Small tables with named rows and columns. After each table, cells are looked up by row and column.

Pef:
	Fem	Bogatip	Muzu	Tis	Sused	Guvi	Vekol
Sorar	-1.575	3.345	4.783	-0.020	-0.881	-3.024	1.395
Kobirop	-0.536	2.041	4.026	2.207	1.358	-0.468	0.142
Ker	2.247	0.085	3.072	5.973	5.353	6.544	0.121
Gev	-2.344	0.079	0.281	1.657	0.266	-5.910	-5.999
Rezata	1.550	-2.183	-1.291	3.177	3.067	3.937	-1.978
Tunen	0.193	-1.242	-0.627	1.839	1.635	0.935	-2.268

Sused of Kobirop is 1.358
Fem of Sorar is -1.575
Sused of Sorar is -0.881
Tis of Sorar is -0.020
Bogatip of Kobirop is 2.041
Vekol of Rezata is -1.978
Guvi of Ker is 6.544
Muzu of Gev is 0.281
Bogatip of Tunen is -1.242
Tis of Tunen is 1.839
Sused of Rezata is 3.067
Row with the largest Guvi: Ker

Table Savivab
,Dase,Vof,Gesaf,Keb,Sekuge,Zari,Fakoso
Gutobo,-17,-15,-26,-22,-18,-17,-9
Dipekov,-14,-20,-12,-7,-10,-21,-19
Givabo,-20,-15,-6,-5,-3,-31,-15
Losesi,-22,-13,-18,-10,-6,-35,-6
Puvado,-29,21,2,-62,-58,63,-28
Bezaz,-19,-18,-24,-1,0,-50,-5
Gumorud,-13,-24,-12,-5,-8,-25,-18

Vof of Bezaz: -18
Vof of Givabo: -15
Dase of Gutobo: -17
Fakoso of Losesi: -6
Fakoso of Bezaz: -5
Vof of Gutobo: -15
Sekuge of Dipekov: -10
Zari of Gumorud: -25
Vof of Gumorud: -24
Dase of Gumorud: -13
Keb of Gumorud: -5
Gesaf of Givabo: -6
Keb of Losesi: -10
Zari of Bezaz: -50
Gesaf of Dipekov: -12
Keb of Gutobo: -22
Dase of Puvado: -29
Gesaf of Bezaz: -24

Kuz:
         Kan  Kibabap  Kab  Laneto  Bovimed  Zoguz
Kupof    188       71   92     148      176     89
Guraba   202       41   72     151      187     83
Motiza   148      159  165     148      140    132
Zofuv    150      154  159     148      143    129
Gopi     181       85  102     147      172     94
Fupigot  122      225  248     165      102    206
Teg      134      200  235     170      109    207
Veva     173      102  115     146      165    101
Muzo     197       49   76     150      185     84
Tes      180       99  153     171      150    160
Giz      129      214  234     161      106    190
Zop      132      203  238     170      108    207
Ped      180       88  104     147      170     95

Ped, Laneto -> 147
Fupigot, Zoguz -> 206
Fupigot, Laneto -> 165
Ped, Kab -> 104
Zofuv, Zoguz -> 129
Zofuv, Kab -> 159
Tes, Zoguz -> 160
Giz, Kab -> 234
Row with the largest Kan: Guraba

Table Nak
         Nek   Sef  Senelo
Goko    8590  2004    8486
Seb     3051  7103    3701
Zuki    3762  3232    5910
Vunaru  5450  5765    7213
Teda    3115  6058    4361
Fim     4606  1450    4344
Biki    3936  2986    4998
Rekeki  7326  5157    5521
Sav     5086  4497    5886
Pere    1783  2302    2480
Mevum   5573  3924    3650
Luk     4821  6781    4297
Mirora  6081  7528    4530
Tipup   5811  5881    1762

Nek of Sav is 5086
Senelo of Sav is 5886
Sef of Rekeki is 5157
Nek of Goko is 8590
Nek of Rekeki is 7326
Senelo of Luk is 4297
Senelo of Vunaru is 7213
Nek of Seb is 3051
Sef of Sav is 4497
Senelo of Mirora is 4530
Senelo of Rekeki is 5521
Nek of Tipup is 5811
Senelo of Seb is 3701
Senelo of Pere is 2480
Which row has the largest Senelo? Goko

Table Kib
         Mikili  Dano  Zakadu  Dof  Raman  Zopem
Nutegi      146    94      70  134     94    135
Mokal        37   119      83  151     62    194
Tuf          35   104     104   84    148    121
Logatap     109   120      57  147    126     56
Piba         46   108     105  130    109    200
Vopefog     128   106      71  101    135     74
Lokim        13    84     127   29    142    142
Mot         136   106      67  158    155     79
Dek         154    67     119  140    108    149
Bak         115    81      93  135     99    139
Vek          38    75     108   44    132     82
Redaru       45   105     102  131     95    216

Redaru, Zopem => 216
Vek, Dof => 44
Logatap, Zakadu => 57
Nutegi, Dano => 94
Vek, Zopem => 82
Mokal, Dano => 119
Bak, Raman => 99
Logatap, Mikili => 109
Lokim, Dof => 29
Logatap, Zopem => 56

Table Bon
,Fes,Lideze,Vob
Lura,76306,47997,79524
Kimib,77914,14335,84350
Faf,22731,81318,70859

What is the Vob of Faf in Bon?
70859
What is the Vob of Kimib in Bon?
84350
What is the Fes of Faf in Bon?
22731
What is the Vob of Lura in Bon?
79524
What is the Lideze of Kimib in Bon?
14335
What is the Lideze of Faf in Bon?
81318
What is the Lideze of Lura in Bon?
47997
What is the Fes of Lura in Bon?
76306
What is the Fes of Kimib in Bon?
77914

